A small network was trained on made-up records. Each row is its average activation on records with the value named, seen along a few directions.
Values that are neighbours, or in one group, have similar rows; names and order tell nothing.
In the rows, zero is written as 500.
Random noise pushes rows far along 18 fixed directions. That doesn't count. These rows show it; they differ only by the noise:
559,452,339,625,498,372,436,663,321,526,224,426,605,460,490,539,283,651,536,590,394,407,443,405,330,598,485,540,462
525,311,429,585,692,574,527,285,468,496,538,295,450,299,233,587,665,854,685,425,472,404,438,290,916,698,501,281,303
723,730,539,311,681,550,433,615,639,481,675,330,422,408,283,480,650,553,597,223,560,727,715,257,754,493,253,375,359
662,397,381,828,258,379,269,348,457,494,496,295,553,490,636,752,424,542,395,496,212,578,477,394,250,532,488,842,557
503,626,456,485,423,211,488,561,276,765,448,726,891,588,236,180,536,587,679,404,493,351,547,621,555,551,580,665,807
576,411,484,809,438,474,200,553,476,347,430,560,327,576,740,703,237,528,347,816,433,606,362,688,190,385,610,418,789
332,632,723,448,711,684,675,491,532,481,321,484,658,380,560,594,598,605,652,334,601,473,275,826,399,298,586,329,316
671,222,646,366,760,410,485,732,480,213,178,444,459,616,384,504,435,441,402,542,478,671,488,619,785,448,412,575,577
610,609,610,532,419,555,495,859,397,678,445,556,616,309,737,495,673,513,625,273,630,404,657,339,220,378,561,563,433
448,600,530,479,438,419,432,467,291,469,273,750,507,275,550,578,307,439,565,869,548,404,379,673,252,676,507,517,557
249,484,520,612,383,388,625,344,450,674,366,255,482,447,513,468,567,330,692,557,601,645,608,448,620,319,373,308,394
741,356,613,808,663,701,737,554,464,505,342,526,744,153,531,543,555,590,345,342,463,396,501,534,603,701,470,518,259
735,480,543,543,492,517,414,717,203,330,368,907,760,139,362,533,477,681,485,594,607,223,823,728,249,517,410,298,616
484,261,388,457,467,264,205,594,320,423,328,423,595,567,497,499,280,442,435,705,382,548,443,580,581,438,449,508,514
659,579,389,478,210,540,190,468,305,593,973,948,569,258,484,449,608,490,613,656,494,272,438,635,464,612,708,651,654
282,354,396,539,346,719,677,572,493,488,708,878,429,618,478,469,551,485,425,700,521,397,498,786,902,274,746,419,683
380,825,656,275,466,650,741,413,591,252,390,525,402,397,625,782,515,369,274,438,402,594,531,472,569,321,441,548,291
205,612,243,590,311,410,296,564,275,708,472,252,539,317,542,575,428,648,867,606,575,415,518,441,105,396,424,277,388
603,425,475,763,259,496,694,151,407,123,477,315,291,457,542,659,469,275,493,677,322,403,260,614,122,493,589,719,468
305,760,521,501,433,502,428,469,593,733,415,453,441,529,726,642,375,403,673,614,497,664,195,605,55,671,533,876,526


Field L:
l4: 649,453,385,565,657,521,543,523,663,710,581,529,441,635,297,322,496,663,695,480,570,581,472,413,733,734,490,491,669
l2: 407,770,701,307,737,511,722,452,671,896,401,685,514,630,200,229,616,538,970,491,777,697,340,755,728,505,503,481,710
l7: 721,299,299,421,366,612,558,866,308,252,546,532,512,364,411,386,542,422,459,533,530,378,771,571,539,197,377,446,460
l10: 539,612,403,644,544,568,609,353,322,499,357,609,584,166,302,575,455,762,632,676,437,430,338,690,747,495,520,359,552
l5: 513,592,530,552,570,384,629,142,572,463,446,431,620,565,305,501,473,645,397,374,411,395,640,360,401,683,400,372,440
l6: 602,203,546,417,426,281,180,595,317,599,451,782,398,556,663,442,478,486,438,738,499,375,416,299,653,592,741,627,679
l1: 164,422,350,499,613,695,554,604,584,408,492,322,497,559,442,678,529,755,470,414,519,606,599,650,724,223,412,267,538
l3: 436,441,410,367,585,693,555,287,697,375,694,562,396,612,517,694,515,761,324,353,351,298,353,279,625,714,655,542,346
l8: 832,243,546,932,660,695,717,508,646,578,534,721,485,670,419,465,613,838,635,351,572,371,447,559,523,523,782,410,681
l9: 270,760,406,199,626,388,539,619,498,390,411,469,732,631,366,357,300,514,188,421,429,554,566,665,660,395,288,377,559
L is arranged as a line.
A walk along L starts at l2 and steps to its neighbour l10. Put l4, l5, l8, l9 in the order it reaches them.
> l9, l4, l8, l5
Fewest steps between l7 and l6?
> 7

Field E:
e7: 717,447,601,455,554,561,607,297,576,316,466,787,429,545,346,588,522,612,481,560,527,366,641,533,346,667,497,583,597
e4: 509,469,522,597,438,392,665,428,341,425,534,416,607,499,399,294,581,373,469,415,463,342,458,542,473,483,576,524,501
e13: 566,704,444,779,399,587,700,597,503,610,435,708,470,419,517,533,434,580,477,560,568,514,723,415,453,489,475,319,645
e16: 549,494,561,699,567,552,485,231,763,674,528,533,553,623,484,576,502,607,509,488,489,665,491,619,470,572,451,494,612
e12: 575,328,436,788,313,354,455,389,404,728,346,819,693,659,553,474,390,548,531,726,353,449,334,722,444,599,744,911,879
e18: 270,666,486,252,508,259,386,278,560,721,367,498,464,609,431,520,372,487,677,632,594,556,608,259,311,824,324,513,435
e6: 529,557,374,631,405,516,531,530,494,555,596,682,648,560,434,393,266,409,316,618,407,531,505,692,666,399,471,382,489
e5: 443,625,546,532,394,410,345,280,562,648,526,576,430,547,633,609,485,558,529,576,503,587,511,384,572,328,569,287,590
e1: 432,386,450,617,349,389,341,855,382,854,269,496,833,441,825,424,347,358,428,506,527,528,700,490,174,446,384,648,418
e2: 724,449,508,762,475,449,425,472,458,683,430,565,539,486,589,447,480,599,579,533,520,435,522,336,362,503,606,370,514
e19: 364,761,441,445,376,473,444,431,453,622,523,520,537,423,558,538,422,422,616,560,477,519,362,554,327,490,498,575,430
e14: 319,574,308,224,250,638,520,451,634,668,686,556,526,575,563,645,556,468,615,444,438,548,580,414,702,252,466,566,199
e8: 616,366,538,495,547,404,317,624,446,371,557,524,496,629,462,390,435,422,491,577,496,501,348,722,401,497,590,547,684
e10: 612,626,504,457,642,465,492,651,508,425,447,427,671,483,458,362,346,437,296,393,441,600,458,605,684,373,355,356,408
e11: 264,340,323,428,464,707,439,783,390,348,542,551,510,265,473,754,523,652,322,592,477,468,737,625,563,647,359,687,570
e15: 646,541,549,394,369,294,322,278,467,591,472,534,548,429,445,578,517,439,554,532,418,580,625,292,595,543,390,583,418
e17: 587,546,431,646,483,564,434,589,406,468,617,372,586,247,439,572,604,610,532,342,459,488,563,511,414,587,416,577,507
e9: 285,550,419,520,530,499,490,440,551,553,592,456,626,596,466,427,427,565,268,468,427,475,555,569,531,552,456,469,572
e3: 656,282,552,314,525,539,316,378,457,337,540,516,474,373,501,592,557,467,713,560,545,383,371,598,327,492,526,469,242
E is arranged as a tree with 6 forks.
Name the neighbours of e3, in listed order.
> e7, e5, e1, e19
Name the neighbours of e18, in listed order.
> e17
Name the neighbours of e4, in listed order.
> e15
Fewest steps between e12 and e8?
> 5

Field J:
j9: 532,273,412,514,262,321,556,360,483,363,388,395,586,767,494,585,481,443,332,459,243,441,586,448,401,438,511,909,623
j4: 479,387,408,397,214,373,758,414,345,89,473,360,162,534,519,467,462,114,333,696,464,271,708,162,211,660,417,614,359
j6: 746,528,460,437,390,480,480,744,325,507,462,612,633,359,532,498,548,559,419,365,377,343,625,255,602,406,562,632,368
j1: 456,470,389,480,656,532,418,771,517,408,567,377,462,585,516,438,374,558,358,440,475,530,436,453,697,431,509,312,466
j10: 519,591,559,451,439,471,625,315,482,315,500,498,429,437,459,513,513,354,285,531,438,521,615,438,634,440,416,486,495
j8: 689,728,449,669,751,577,616,664,716,783,442,555,476,658,341,418,471,883,663,333,552,563,522,323,407,755,498,557,731
j3: 409,754,520,601,620,523,592,523,544,634,452,538,533,571,469,490,473,777,489,368,483,438,413,403,479,575,639,379,611
j5: 548,589,404,676,450,329,396,623,356,718,375,498,697,578,630,375,431,694,606,404,495,363,459,348,351,321,686,301,583
j7: 311,744,357,315,403,511,486,787,400,634,603,581,525,413,584,415,500,487,489,459,543,420,556,342,519,586,509,589,513
j2: 532,370,544,456,370,293,407,395,326,458,343,594,659,519,378,579,541,577,590,517,417,358,574,585,251,551,523,791,661
J is arranged as a line.
A walk along J starts at j10 and steps to its neighbour j8. Put j9, j3, j5, j7 in the order it reaches them.
> j9, j5, j7, j3
Name the neighbours of j6, in listed order.
> j2
